These are the activations of a small neural network, seen along a few directions. Each row is one input.
In each table, some parts of the input vary, and every possible input appears once, in random order.
A made-up example of a description, with smaller parts first: one of 6 places along a line, together with either a single point or one of 11 places around a ring or (one of 2 separate values, together with one of 8 places around a ring).
Shared parts are said once, and a part with two or three values counts as separate values.
(in the rows, 128 means zero)

Other details of the inputs vary at random and push rows far along three fixed directions, the same in every table; ignore that.

A family of inputs:
R1: [136  72 139 127  94 103  26 108 115 239 115  99  89 131]
R2: [179 104 159  86 181 164 189 180 118  97 141 107 126 141]
R3: [ 67  91 158 102 137 118 120 151 159 210 159 108 123 174]
R4: [160 110 186  88 177 119 186 150 113  78 148 143 136 171]
R5: [158 105 192  96 183 118 181 147 121  74 139 139 135 167]
R6: [100 180  76 147 158 152 175 154 173  67 149 121 150 108]
R7: [ 40 147  54 166  49 123  41  76 147 215 101 123 112 111]
R8: [ 66  92 154 105 137 142 134 138 160 212 155 101 113 175]
R9: [ 99 186  75 137 153 152 176 153 168  70 152 117 152 107]
R10: [ 85 176 102 150 164 135 167 154 136  59 136 133 178 126]
R11: [ 73  88 166 126 150 133 135 116 132 203 164  89 124 180]
R12: [198  86 190 116  76 146 116 116  98 119  89 147  89 113]
R13: [196  84 187 107  73 118 110 131  91 117 100 154  95 108]
R14: [ 70 163  56 161  92  89  45  59 145 242 114 144 126  94]
R15: [139 173  79 154  81 126 102  74  99  93  88 157 128 120]
R16: [149  96 196 116 175 127 191 166 109  75 151 131 134 145]
R17: [132 159  93 152  67 126  84 120 125  98  82 160 136  89]
R18: [134 167  80 156  83 119 104  72 100  90  86 154 123 111]
R19: [152 105 197 116 172 153 200 151 110  80 143 119 131 152]
R20: [193  88 189 131  84 131 124  98  61 114 109 138  92 117]
R21: [218  87 180 123  86 111 101 126 103 114 125 141  88 100]
R22: [126 160  93 165  76 113  91 101  88  92 102 152 139  90]
R23: [201  86 180 126  99 117 121  83  79 107  96 151  84 136]
R24: [124  76 161 134  88 103  56  52 107 221 111 119  79 166]
R25: [129 152  88 157  67 120  88 122 124  96  85 163 129  85]
R26: [ 68  87 159 105 138 118 120 148 164 209 155 105 129 171]
R27: [ 67  88 156 107 138 142 134 135 165 211 151  97 119 173]
R28: [ 87 183  92 148 156 157 186 144 129  65 139 128 168 134]
R29: [110 176  60 128 173 167 169 167 151  77 125 108 170 115]
R30: [ 96 102 158 104 177 107 132 115 162 243 163 117 130 155]
R31: [222  99 176 114  78 140 112 113  95 123 127 135  86 110]
R32: [  5 159  63 144 152  93 101 104 167 177 150 115 152 165]
R33: [194  82 189 141  89 131 122  99  67 111 106 141  90 118]
R34: [ 81  89 159 110 159 118 133 100 143 202 154  98 116 199]
R35: [ 86  85 134 103 166 111 107 157 149 216 159  79 116 156]
R36: [154 173  79 152  70 120  81 117 123 103 118 147 133  86]
R37: [ 15 160  26 145 156 139 101 133 176 197 144  78 145 133]
R38: [105 186  86 140 158 135 157 167 174  67 150 124 167 111]
R39: [155 169  81 153  71 120  80 114 128 102 114 143 140  83]
R40: [139 165  84 150  86 106  86  85 103  89  92 163 145 115]
R41: [102 187  80 142 158 158 169 153 175  69 146 117 158 112]
R42: [107 176  64 133 178 166 164 167 155  74 121 109 162 112]
R43: [226 106 187 114 115 112 117  98  96 145 101 168 104  95]
R44: [ 93  86 134 104 164 117 103 155 151 218 157  79 128 162]
R45: [132 166  92 163  74 120  88 103  87  96 104 156 144 100]
R46: [ 95 106 157 102 175 107 133 118 157 245 167 122 124 158]
R47: [180 106 165  84 181 140 177 195 118  95 144 113 135 139]
R48: [156 174  82 158 105 108 104  89 122 123  91 178 134  66]
R49: [171 110 181  94 163 127 184 178 139  86 168 119 125 129]
R50: [200  84 184 120 102  96 105  96  79 103 103 162  95 132]
R51: [106 187  76 137 153 159 173 152 171  72 150 117 165 114]
R52: [174  92 160  97 188 158 189 179 126  91 136 107 117 132]
R53: [148  95 186 100 161 157 206 173 140  84 134 131 118 141]
R54: [107 169  66 136 178 136 158 184 154  71 128 118 164 108]
R55: [133 162  94 165  75 120  88 100  91  95 100 152 151  98]
Each input here is: one of 5 places around a ring, together with either a single point or (one of 2 separate values, together with one of 5 places along a line).
- The inputs of R43 and R48 match in every part but the place on the ring of 5. If R42 is changed in the same way as R43 into R48, which row does it become? => R52
- The inputs of R19 and R20 match in every part but the place on the ring of 5. If R1 is changed in the same way as R19 into R20, which row does it become? => R35
- Change only the choice among 2 separate values in R20. List by row number the other rows that result. => R22
- Change only the place on the line of 5 in R15. List by row number the other rows that result. => R2, R8, R28, R31

A family of inputs:
R56: [108 169  72 142 159 148 147 156 147  96 133 111 157 109]
R57: [ 92 176  88 134 156 117 153 141 144  87 129 147 167 130]
R58: [177 103 171  95 179 152 182 178 122  98 150 107 130 135]
R59: [ 64 112 137 133 148 123 130  99 142 174 144 110 124 178]
R60: [134 133 111 147  66 140  93 130 117  91 103 130 122 109]
R61: [175 100 168  95 181 147 184 176 124  95 148 106 124 134]
R62: [144 145 111 142 102 104 100 104 107 109 101 160 130 110]
R63: [ 62 113 134 129 143 123 131 102 137 176 147 111 124 180]
R64: [132 148 116 155  92 132 117  87  94 101 101 148 131 123]
R65: [153 152 109 142  90 119 104 108 118 116 118 148 127  95]
R66: [110 168  68 136 160 144 147 156 150  92 131 113 151 114]
R67: [ 89 121 133 120 146 115 120 125 164 186 162 111 128 151]
R68: [220  76 199  92 112 137 140 142  96 128 114 139  95 113]
R69: [ 87 111 129 122 149 132 124 140 159 197 146 105 125 137]
R70: [145 145 113 143 103 106  99 102 112 108  99 159 134 111]
R71: [157 145 101 132  92 136 105 123 122 121  97 146 123  93]
R72: [128  88 160 130  94  92  64  89 104 210 123 134 106 141]
R73: [178 101 168  94 183 147 181 174 130  94 145 107 124 138]
R74: [ 73 116 133 121 151 101 118 123 143 185 150 120 136 160]
R75: [141  83 153 122  89 122  71 107 119 221 120 119  94 122]
R76: [171 104 178  90 174 148 191 173 142 101 137 126 125 133]
R77: [ 61 113 136 131 143 123 132 103 134 178 147 109 125 176]
R78: [ 86 119 136 130 149 116 123 126 159 187 165 110 128 143]
R79: [101 181  90 141 148 133 155 144 156  95 146 134 163 112]
R80: [ 59 100 136 134 120 136 112 152 151 172 156  88 124 158]
R81: [197  77 215 117 117 132 150 104  72 104 115 143  97 144]
R82: [153 149 110 146  94 117 104 106 119 115 117 148 123  93]
R83: [113  70 154 132  61 122  56 114 116 194 126 105  85 144]
R84: [134 147 113 149  93 130 115  84 101  98  98 149 128 128]
R85: [163 141  91 135 100 135  95 123 111 117 106 126 121  99]
R86: [157 142 101 136  95 134 106 121 123 120  97 146 119  90]
R87: [221  85 205  98 112 120 137 127  98 118 132 146  95 123]
R88: [ 58  99 132 129 119 134 112 151 152 171 155  89 121 158]
R89: [172 106 178  86 171 149 190 175 140 102 138 126 129 136]
R90: [143 146 116 148 103 108 101 105 104 111 103 158 136 105]
R91: [103 178  88 140 152 129 154 139 164  91 141 135 158 116]
R92: [ 80 172  91 148 152 139 168 119 136  75 125 136 154 143]
R93: [155 142 103 138  95 134 107 121 120 121  98 144 121  86]
R94: [ 60 112 136 135 147 122 132 101 135 176 147 109 122 173]
R95: [ 89 173  90 140 160 116 154 139 142  87 129 145 166 124]
R96: [155 149 109 144  94 117 103 106 122 113 116 150 121  97]
R97: [ 93 176  89 134 157 119 151 139 148  87 127 146 170 131]
R98: [161 141  93 137 100 135  96 123 108 118 107 125 123  95]
R99: [179 103 168  89 179 149 180 176 129  95 146 107 127 141]
- What do these inputs look like to the network? => one of 4 places along a line, together with either a single point or (one of 2 separate values, together with one of 5 places along a line)
- The inputs of R81 and R59 match in every part but the place on the line of 4. If R90 is changed in the same way as R81 into R59, which row does it become? => R70
- The inputs of R71 and R68 match in every part but the place on the line of 4. If R62 is changed in the same way as R71 into R68, which row does it become? => R95
- Change only the choice among 2 separate values in R70. List by row number the other rows that result. => R97

A family of inputs:
R100: [139 138 116 131 116 130 120 131 127 115 121 133 131 116]
R101: [137 136 115 131 117 130 121 132 125 116 117 133 130 114]
R102: [216  71 221  87 139 136 166 156  98 105 133 133 103 134]
R103: [124 121 134 127 121 122 116 116 126 151 126 131 122 131]
R104: [124 142 115 125 142 134 146 148 140 104 132 126 140 125]
R105: [115 128 128 122 149 131 140 136 139 138 143 117 133 138]
R106: [140 138 115 132 122 130 122 124 122 118 121 131 130 118]
R107: [127 121 128 129 122 126 113 120 124 153 128 123 122 128]
R108: [135 134 124 133 119 127 126 123 118 109 121 135 130 126]
R109: [121 118 137 132 118 123 117 118 122 144 129 127 123 134]
R110: [121 116 135 131 122 122 116 119 122 141 126 126 122 135]
R111: [121 118 135 130 120 123 115 119 121 144 126 127 124 136]
R112: [112 128 132 121 148 126 141 133 141 137 140 124 134 143]
R113: [136 136 121 131 122 126 127 122 122 116 116 140 131 120]
R114: [138 136 116 132 118 129 120 131 128 113 120 132 128 115]
R115: [133 134 124 133 120 128 127 124 117 110 118 136 131 124]
R116: [136 135 125 133 118 128 126 122 119 109 121 135 131 126]
R117: [121 119 136 130 119 123 116 118 121 145 128 127 123 135]
R118: [128 121 129 130 121 125 113 118 127 151 131 122 121 128]
R119: [120 143 125 128 142 133 152 138 132 100 134 130 142 133]
R120: [111 126 131 122 149 125 141 133 142 135 139 123 131 142]
R121: [136 135 116 132 118 129 121 133 126 114 117 133 129 113]
R122: [139 137 118 135 122 130 124 124 124 117 123 131 128 115]
R123: [137 137 122 131 121 127 127 122 122 116 117 140 132 120]
R124: [127 119 131 129 117 125 112 127 132 147 132 123 119 125]
R125: [115 125 127 123 151 129 138 137 140 136 141 115 130 139]
R126: [138 137 121 130 122 125 127 121 124 114 119 138 130 122]
R127: [136 137 125 134 121 127 129 122 124 116 120 140 129 118]
R128: [124 120 135 129 121 122 117 116 127 150 127 130 122 130]
R129: [113 125 130 125 150 131 141 138 139 139 141 118 131 135]
R130: [122 119 136 131 118 122 116 116 124 143 131 126 122 135]
R131: [128 119 131 127 116 125 112 126 131 148 132 123 121 126]
R132: [127 118 127 129 125 124 112 121 125 149 125 122 120 128]
R133: [127 119 126 128 125 124 113 121 124 151 126 123 121 129]
R134: [121 142 121 127 148 130 151 138 137 104 128 133 141 128]
R135: [122 143 119 127 141 136 148 148 140 106 133 128 142 121]
R136: [117 140 125 132 143 133 153 139 132 100 133 131 141 130]
R137: [115 126 126 121 151 129 139 137 139 137 141 116 132 140]
R138: [135 134 125 134 120 127 126 123 120 107 120 135 129 125]
R139: [138 138 124 132 119 126 128 120 125 115 122 139 130 120]
R140: [126 122 133 127 120 121 116 115 128 150 129 130 121 133]
R141: [106 125 135 128 144 127 142 133 137 131 144 120 132 143]
R142: [128 120 130 126 117 125 111 126 130 149 131 123 121 127]
R143: [137 136 119 134 116 131 123 132 127 116 121 134 129 111]
R144: [122 115 130 129 115 137 118 120 126 147 122 119 116 133]
R145: [109 123 128 123 141 142 143 136 141 133 137 112 126 143]
R146: [114 126 128 122 151 131 140 138 137 139 139 118 134 138]
R147: [137 137 124 133 120 126 128 121 125 114 122 139 128 119]
R148: [137 137 117 131 116 131 121 132 125 117 118 134 132 114]
R149: [113 126 130 124 149 131 141 137 138 139 141 118 133 136]
- The inputs of R117 and R119 match in every part but one. If R149 is changed in the same way as R117 into R119, which row does it become? => R118
- What do these inputs look like to the network? => one of 2 separate values, together with either a single point or (one of 4 places along a line, together with one of 6 places along a line)
- Change only the choice among 2 separate values in R141. List by row number the other rows that result. => R136
- Change only the choice among 2 separate values in R128. List by row number the other rows that result. => R139
